Here are a small network's activations along a few directions, averaged over the inputs that share one value of a field.
Values that are neighbours, or in one group, have similar rows; names and order tell nothing.
In the rows, zero is written as 500.
Strong random noise was added to every row along 14 fixed directions; ignore it. To show where, here is one row again and again, with new noise each time:
369	327	628	422	681	588	561	579	577	533	506	474	671	408	305	346	511	577	502	547	410	641	386	453	397	386	403
469	130	261	363	517	801	486	628	392	394	598	667	589	425	227	532	690	525	678	964	537	421	482	416	473	628	647
172	422	606	696	634	610	496	600	395	606	740	607	545	326	308	508	407	586	369	599	688	409	471	481	543	469	559
538	741	580	537	472	353	470	436	670	752	582	384	666	560	672	393	410	435	442	269	596	415	417	522	509	746	309
296	313	364	395	443	468	495	600	873	366	515	453	301	447	387	637	467	446	384	623	462	537	483	461	410	418	517
636	459	326	282	489	473	477	545	657	556	515	602	743	532	576	706	398	241	521	563	695	405	297	634	395	832	237
387	524	481	293	455	545	366	547	274	363	355	293	111	308	530	613	394	151	403	524	545	651	543	434	503	541	565
685	572	503	197	562	160	452	494	374	490	612	510	437	392	495	611	501	530	482	455	445	583	506	636	473	812	283
394	472	325	533	744	566	525	512	262	516	401	660	545	486	540	359	677	274	543	639	389	636	589	323	571	407	545
572	557	792	281	408	773	272	644	571	372	452	213	760	522	426	344	247	583	628	613	475	561	373	531	440	523	544
312	528	476	452	502	908	487	462	345	651	459	332	507	430	430	264	561	346	794	583	233	482	523	448	558	424	794
455	491	530	417	599	243	425	485	774	249	700	499	604	403	542	573	576	578	481	567	617	479	556	524	679	693	441
911	450	584	576	542	256	483	571	420	856	721	388	667	622	241	402	541	818	431	339	328	663	415	515	252	899	245
787	293	493	274	168	601	611	440	615	563	564	298	384	460	315	572	534	773	652	513	369	289	453	683	326	721	562
485	563	605	266	491	276	581	427	476	650	471	392	340	384	522	267	608	597	417	341	468	557	479	415	441	596	281
209	505	551	216	446	819	443	557	414	415	460	429	391	343	410	338	448	506	696	738	301	443	549	492	544	286	752


Values of Meri:
n13: 522	923	653	473	574	190	291	430	815	483	479	425	704	745	727	208	491	544	606	392	360	746	412	487	578	429	395
n18: 981	353	424	531	292	418	542	553	368	519	493	666	502	599	478	803	428	553	304	502	678	384	552	527	294	695	264
n3: 406	914	734	424	526	386	475	442	341	749	472	552	413	528	574	325	215	647	483	262	243	570	440	682	411	183	473
n5: 222	460	377	653	448	312	580	561	564	688	612	668	206	531	385	482	645	666	284	449	660	462	450	325	458	442	372
n11: 464	522	615	841	659	443	625	557	435	637	476	425	425	516	486	548	312	498	246	282	216	595	655	487	345	252	511
n4: 316	659	601	813	810	379	300	513	227	416	694	537	432	403	390	690	483	377	517	413	410	765	661	517	787	418	710
n9: 624	333	440	346	521	456	395	694	633	30	267	567	511	627	550	592	475	469	370	730	618	635	539	369	429	384	398
n7: 359	408	592	280	505	349	448	367	739	386	687	326	398	289	321	459	650	635	698	485	545	613	346	605	619	653	490
n14: 643	386	237	543	403	419	476	309	977	334	568	216	423	623	501	647	868	445	840	370	418	568	487	568	676	816	710
n8: 288	426	687	478	604	544	571	552	459	281	350	579	485	422	464	460	495	573	427	484	725	612	375	473	554	174	418
n17: 800	604	547	447	411	427	372	629	67	701	511	430	357	520	467	641	241	458	318	407	518	575	482	563	262	791	366
n12: 153	460	723	359	578	750	407	563	417	655	599	331	619	217	326	371	362	376	529	499	672	537	273	463	420	584	417
n10: 616	730	430	615	338	654	468	518	204	614	427	628	516	708	626	448	454	559	567	550	315	361	739	500	567	278	717
n15: 327	748	422	449	515	329	307	622	667	411	534	699	550	554	789	737	138	175	275	557	658	423	530	534	515	528	368
n16: 464	660	308	533	380	813	286	735	172	837	560	613	601	609	581	523	298	68	424	671	627	363	580	243	419	696	442
n2: 959	627	653	247	683	318	307	481	361	24	348	435	869	598	741	348	714	530	703	532	381	766	682	390	735	610	385
n1: 391	596	688	520	401	460	569	310	570	421	481	344	287	331	540	685	350	537	537	270	632	406	377	824	635	455	613
n6: 677	478	447	758	547	622	478	570	476	421	436	446	667	686	674	527	415	369	377	534	265	471	801	338	435	396	581
The values of Meri form a line.
List every value one step from n10, in the order listed.
> n16, n2
List every value one step from n12, in the order listed.
> n3, n15
List every value one step from n13, in the order listed.
> n7
List every value one step from n6, in the order listed.
> n11, n9
